ropo: [-.11,-.18,-.24,-.11,.47,.44,.24,.66,-.64,-.39,-.06,-.25,-.38,.07,.18,-.09,-.30,.08,.35,.15,-.64,-.36,-.10,.08,.09,-.72,.50,-.49,.01,-.13,.55,.21,.26,-.52,.53,-.59,.24,-.17,.08,.10,-.08,-.14,-.29,.15,.56,.31,-.42,.63,-.25,-.11,.12,.05,-.75,-.29,.18,-.09,-.46,-.34,-.19,.13,-.25,-.25,-.24,-.09]
pev: [.24,-.05,-.25,-.27,-.22,-.18,-.17,-.11,-.34,.33,-.54,-.58,.44,.23,-.09,.34,-.18,.36,-.32,.51,-.01,.51,-.19,.61,.31,.56,.11,.26,.36,-.42,-.37,-.04,-.05,-.50,-.57,.58,.03,.04,-.52,.47,-.17,-.31,-.39,-.13,.22,-.30,-.48,-.56,.25,-.21,-.56,-.26,.23,-.33,-.16,-.16,.11,-.25,.15,-.07,.03,.29,.38,.01]
Los: [-.09,.35,.44,.56,-.18,.43,.23,-.28,.10,-.15,.10,.22,-.04,-.26,-.24,-.31,.25,-.44,.43,.17,-.22,-.29,-.16,-.05,-.34,-.13,.15,-.49,-.36,-.09,.00,-.10,-.27,.19,.52,.16,-.22,-.27,-.15,.16,.40,.33,.19,.15,.16,.30,.21,.40,-.12,.42,-.61,-.26,.14,.49,-.41,-.09,-.22,.05,.02,.14,-.31,.14,-.73,-.44]
Vas: [.24,-.05,-.25,-.27,-.22,-.18,-.17,-.11,-.34,.33,-.54,-.58,.44,.23,-.09,.34,-.18,.36,-.32,.51,-.01,.51,-.19,.61,.31,.56,.11,.26,.36,-.42,-.37,-.04,-.05,-.50,-.57,.58,.03,.04,-.52,.46,-.60,.10,-.25,-.17,.02,-.29,.35,-.72,.56,.01,-.06,.10,.57,.51,.14,.11,.69,.10,-.34,-.13,.16,-.06,-.13,-.15]
Ravod: [.17,-.05,-.13,-.34,.47,.46,.04,.67,-.32,-.37,.33,.44,-.14,-.25,.08,-.42,-.36,-.05,.32,.27,-.61,.10,-.12,.22,-.25,-.84,.41,-.24,-.19,-.33,.55,-.02,.28,.26,.51,-.02,.25,-.04,.42,.47,-.10,.34,.15,.00,.10,.18,-.22,.61,-.19,.29,.21,.12,-.26,.36,-.36,-.17,-.27,-.38,-.14,.07,.14,-.52,-.52,-.29]
sotok: [-.09,.35,.44,.56,-.18,.43,.23,-.28,.10,-.15,.10,.22,-.04,-.26,-.24,-.31,.25,-.44,.43,.17,-.22,-.29,-.01,-.05,-.34,-.45,.15,-.49,-.36,-.09,.00,-.10,-.27,.19,.22,.16,-.22,-.27,-.15,.16,.40,.33,.19,.15,.16,.30,.21,.40,-.12,.42,.36,-.26,.14,.49,-.08,-.09,-.22,.05,.02,.01,-.31,.14,-.73,-.44]
difab: [-.33,-.16,.13,.26,-.06,-.14,-.01,-.06,.35,.35,.33,.50,-.40,.00,.20,-.19,.64,.20,.02,-.29,.05,.05,.23,-.30,.28,.54,-.39,.11,.12,-.12,.50,.21,-.04,.39,.07,-.69,-.06,.25,.42,-.26,-.12,-.23,.65,.05,-.30,.11,.04,.11,-.18,-.02,.35,-.16,-.73,-.25,.30,.34,-.11,.03,-.33,-.22,.17,-.57,.33,.21]
Ferat: [-.37,.31,-.03,.52,.15,.38,.13,.04,-.65,-.11,-.22,-.56,.11,.25,.22,.36,-.19,.09,.46,.52,-.09,-.21,.19,-.26,-.04,-.61,.51,-.13,-.10,-.50,-.07,-.07,-.30,-.26,-.02,-.01,.13,-.09,-.45,.11,.31,-.31,-.39,.24,.58,.14,-.24,.32,-.18,.38,.08,-.09,.29,-.42,.30,.25,-.44,.42,-.23,-.22,-.39,-.13,-.68,.26]
Bidig: [-.33,-.16,.13,.26,-.06,-.14,-.01,-.06,.35,.35,.33,.50,-.40,.00,.20,-.19,.64,.20,.02,-.29,.05,.05,.23,-.30,.28,.54,-.39,.11,.12,-.12,.50,.21,-.04,.39,.07,-.69,-.06,.25,.42,-.26,-.12,-.23,.65,.05,-.30,.11,.04,.11,-.18,-.02,.35,-.16,-.73,-.25,.30,.34,-.11,.03,.18,-.22,.17,-.57,.33,.21]
step +1: [.41]  [.42]
gone pev: [-.18,-.25,.31,-.09,-.52,-.54,.38,-.19,.56,-.27,.11,-.58,-.31,-.25,-.37,-.56,-.16,.51,-.16,-.01,-.05,.44,-.04,-.34,.36,-.26,-.17,.15,.04,-.07,.34,-.32,-.21,-.18,.61,.01,.25,-.17,-.57,.47,-.33,-.48,-.42,.58,.23,-.39,-.11,-.56,-.13,-.30,-.22,.03,.36,.22,.23,.29,-.05,.51,.24,.33,.03,.26,.11]  [-.50]
step +1: [.34]  [.35]
tail: [-.14,-.29]  [.15,.56,.31,-.42,.63,-.25,-.11,.12,.05,-.75,-.29,.18,-.09,-.46,-.34,-.19,.13,-.25,-.25,-.24,-.09]
gone Vas: [-.37,-.58,-.25,-.25,-.06,-.05,.51,-.17,.51,.58,-.52,-.05,.04,.11,.03,-.22,-.19,.44,-.27,-.15,.61,-.18,-.57,-.04,.35,.23,.57,-.06,.14,-.13,.33,-.32,-.54,-.60,.56,.31,.10,.36,.46,-.09,.10,-.72,-.34,-.29,.24,-.18,.02,-.34,.34,.26,-.11,-.42,.36,-.50,-.13,.56,-.17,-.01,.16,.10,.11,.01,.51]  [.69]

foli: [.01,-.02,-.13,.02,.26,.48,.60,.11,.56,-.20,.37,-.09,.11,.16,-.02,.05,-.10,.39,-.30,.83,.69,.06,.19,.04,-.23,-.69,.23,.43,-.07]
rabe: [-.16,-.46,.02,-.46,.12,-.68,-.09,.03,.33,-.30,-.03,-.14,.39,-.01,.67,-.32,.19,-.18,-.03,-.35,.12,-.63,-.48,.51,-.10,.32,-.05,.16,-.45]
dul: [-.16,-.46,.02,-.46,.12,-.68,-.09,.03,.33,-.30,-.03,-.14,.39,-.01,.67,-.32,.19,-.18,-.03,-.35,.12,-.63,-.48,.51,.07,.32,-.05,.16,-.45]
belom: [.53,.24,.28,.13,-.50,-.23,-.40,.08,-.64,.24,.00,.12,-.22,.13,-.36,.30,-.38,.20,-.13,.16,-.27,.29,.39,-.70,-.07,-.64,-.09,-.09,.59]
Nalev: [.66,-.82,.03,.37,-.23,-.38,-.59,-.52,-.12,.41,.31,-.32,.13,-.55,-.18,.05,-.10,.38,-.30,-.31,-.20,-.04,.06,.37,.37,.13,-.02,-.04,-.13]
step +1: [-.18,-.03,-.35,.12]  [-.17,-.02,-.34,.13]
tail: [.05,-.10,.39,-.30]  [.83,.69,.06,.19,.04,-.23,-.69,.23,.43,-.07]
step -1: [.23]  [.22]
step -1: [-.01]  [-.02]
step +1: [-.48]  [-.47]

gumut: [.35,.00,.26,.04,-.53,.02,.75]
keduv: [.37,.06,-.31,-.16,-.61,-.03,.71]
vel: [.14,.09,-.30,-.16,-.35,-.15,.06]
Gisi: [-.34,-.01,.52,-.04,.55,-.04,-.73]
bubo: [-.07,-.02,.07,-.01,.08,.02,-.15]
kega: [-.17,.00,.25,-.05,.28,-.02,-.43]
rovem: [.35,.04,.52,-.03,.55,-.04,-.39]
gudi: [-.18,-.07,.39,.02,.38,.07,-.47]
deget: [-.06,.05,-.03,.01,.04,-.04,.05]
vatip: [-.16,-.04,.28,.06,.28,.03,-.23]
pota: [-.12,.00,.18,.03,.21,.00,-.14]
Rego: [.06,.05,-.03,.01,.04,-.04,.05]
tail: [.35,.00,.26,.04]  [-.53,.02,.75]
tail: [.00,.25]  [-.05,.28,-.02,-.43]
tail: [-.30,-.16]  [-.35,-.15,.06]
step +1: [.55]  [.56]
step -1: [.00]  [-.01]
step -1: [-.03,.55]  [-.04,.54]
tail: [.52,-.04,.55,-.04]  [-.73]

Zel: [-.27,-.15,.18,-.54,.65,.10,-.29,.38,-.62,.34,-.34,-.21,.14,-.09,-.35,-.50,.35,-.75,-.41,.70,-.46,-.03]
nenum: [.18,-.49,-.15,.53,.39,-.33,-.22,.21,-.12,.80,.30,-.06,.19,.42,-.23,-.76,.05,.20,.46,.60,.44,.34]
kibo: [-.30,.14,.34,.26,.79,.29,-.27,-.51,.18,.03,-.15,-.55,-.82,-.44,-.47,-.60,.00,-.67,-.33,.78,-.64,.38]
sakol: [.74,-.06,.62,-.65,.08,.09,.32,.04,-.37,-.07,.22,-.45,.73,.33,-.41,.61,.28,.34,.16,.44,.22,.78]
Runa: [-.09,-.52,-.37,-.78,-.10,.34,-.16,-.07,-.81,.69,.31,.67,-.50,-.68,-.74,.33,.62,.54,.58,.29,-.67,-.53]
fida: [-.73,.52,-.11,.58,-.43,.14,-.69,-.03,-.42,.49,-.82,-.41,.59,.44,-.17,.52,-.71,-.11,-.33,.45,-.60,-.30]
step -1: [-.33,-.22]  [-.34,-.23]
gone Zel: [-.29,-.15,.14,.65,.10,-.46,-.34,-.62,-.54,-.03,.35,-.09,-.21,-.35,-.75,.38,-.27,.18,-.41,.70,-.50]  [.34]
gone sakol: [.74,-.37,-.06,.61,.73,.32,.04,.78,.16,.09,.08,.22,-.07,-.41,.22,.33,.28,-.45,-.65,.44,.34]  [.62]
step -1: [-.03,-.42]  [-.04,-.43]

zil: [-.05,-.10,-.47,.14,.29,.15]
Gesu: [.37,.10,.09,.04,-.06,.76]
ruvum: [.42,.29,.41,-.10,-.11,.59]
kem: [.37,.03,.37,-.14,.00,.59]
Korif: [.42,.29,.42,-.08,.67,.68]
Tevu: [.37,.10,.09,.04,-.07,.38]
bere: [.36,-.32,.33,-.04,-.19,.36]
ped: [-.09,.16,.08,-.20,-.02,-.07]
begak: [.13,-.43,.00,.06,.13,.44]
kagu: [-.35,-.22,-.47,.13,.29,-.88]
gone Gesu: [.09,.37,.04,.76,-.06]  [.10]
gone Korif: [.42,.29,.42,.67,-.08]  [.68]
tail: [.37,.10,.09,.04,-.06]  [.76]
tail: [.42,.29,.42]  [-.08,.67,.68]
tail: [-.47,.13,.29]  [-.88]
step -1: [.00,.06,.13]  [-.01,.05,.12]
tail: [.42,.29,.41]  [-.10,-.11,.59]

